Here are a small network's activations along a few directions, averaged over the inputs that share one value of a field.
Values that are neighbours, or in one group, have similar rows; names and order tell nothing.
(in the rows, 500 means zero)
Random noise pushes rows far along 5 fixed directions. That doesn't count. These rows show it; they differ only by the noise:
[521 454 592 426 691 419 458 428 365 515 419 515 454 500 545 443]
[525 572 453 412 645 451 641 534 614 570 570 355 467 487 493 506]
[601 542 405 541 486 407 446 554 492 621 493 350 652 558 508 636]
[541 469 488 515 540 349 391 483 459 586 473 411 570 517 516 557]
[508 565 368 399 503 407 554 619 642 597 574 266 510 548 406 580]
[461 543 581 335 550 549 459 474 284 427 422 564 322 520 366 294]
[442 628 597 606 536 443 575 283 596 491 692 580 323 237 467 195]


Values of J:
j17: [484 774 429 564 180 604 627 574 618 419 853 399 429 455 192 313]
j19: [629 606 479 602 405 780 675 384 438 443 538 614 477 371 535 304]
j1: [519 673 505 469 531 649 657 521 594 493 452 500 451 524 436 559]
j2: [385 433 591 614 464 482 310 426 547 406 483 747 370 440 576 521]
j9: [496 442 495 601 450 323 543 397 550 522 587 442 432 344 564 399]
j13: [404 495 499 284 785 546 609 670 367 498 425 482 550 699 626 662]
j14: [637 311 479 665 514 386 453 420 626 519 570 450 743 447 700 612]
j20: [596 637 431 294 606 708 852 695 530 408 583 344 492 540 497 469]
j16: [623 442 542 522 603 658 571 450 444 430 357 596 392 506 450 465]
j11: [495 549 357 511 304 633 557 618 571 478 518 505 636 551 626 625]
j6: [622 490 411 570 421 557 523 624 362 647 312 478 768 614 755 775]
j10: [443 476 403 603 440 344 598 574 735 609 673 400 646 424 700 708]
j5: [547 658 451 552 488 615 602 497 594 516 547 490 470 461 294 437]
j15: [521 446 484 441 516 408 446 587 305 535 279 458 631 698 515 724]
j4: [264 474 447 537 303 426 473 503 919 550 669 448 282 307 317 436]
j12: [236 705 470 455 306 691 533 575 678 460 696 583 331 407 203 335]
j3: [485 498 469 517 433 306 374 447 521 561 538 396 530 470 415 515]
j7: [403 438 487 631 149 526 335 388 408 419 454 625 457 444 472 384]
j8: [614 387 552 403 853 668 659 556 605 419 456 494 545 640 641 557]
j18: [687 505 532 812 643 423 536 382 732 627 676 555 763 443 713 623]
A value of J combines one of 5 hidden first parts with one of 4 second parts; all combinations occur once.
Changing only the second part turns j11 into j14. j2 has the same second part as j11; what does that change turn j2 into? -> j8
Changing only the second part turns j13 into j17. j10 has the same second part as j13; what does that change turn j10 into? -> j20
Changing only the second part turns j7 into j19. j6 has the same second part as j7; what does that change turn j6 into? -> j9
Changing only the second part turns j1 into j5. j15 has the same second part as j1; what does that change turn j15 into? -> j3
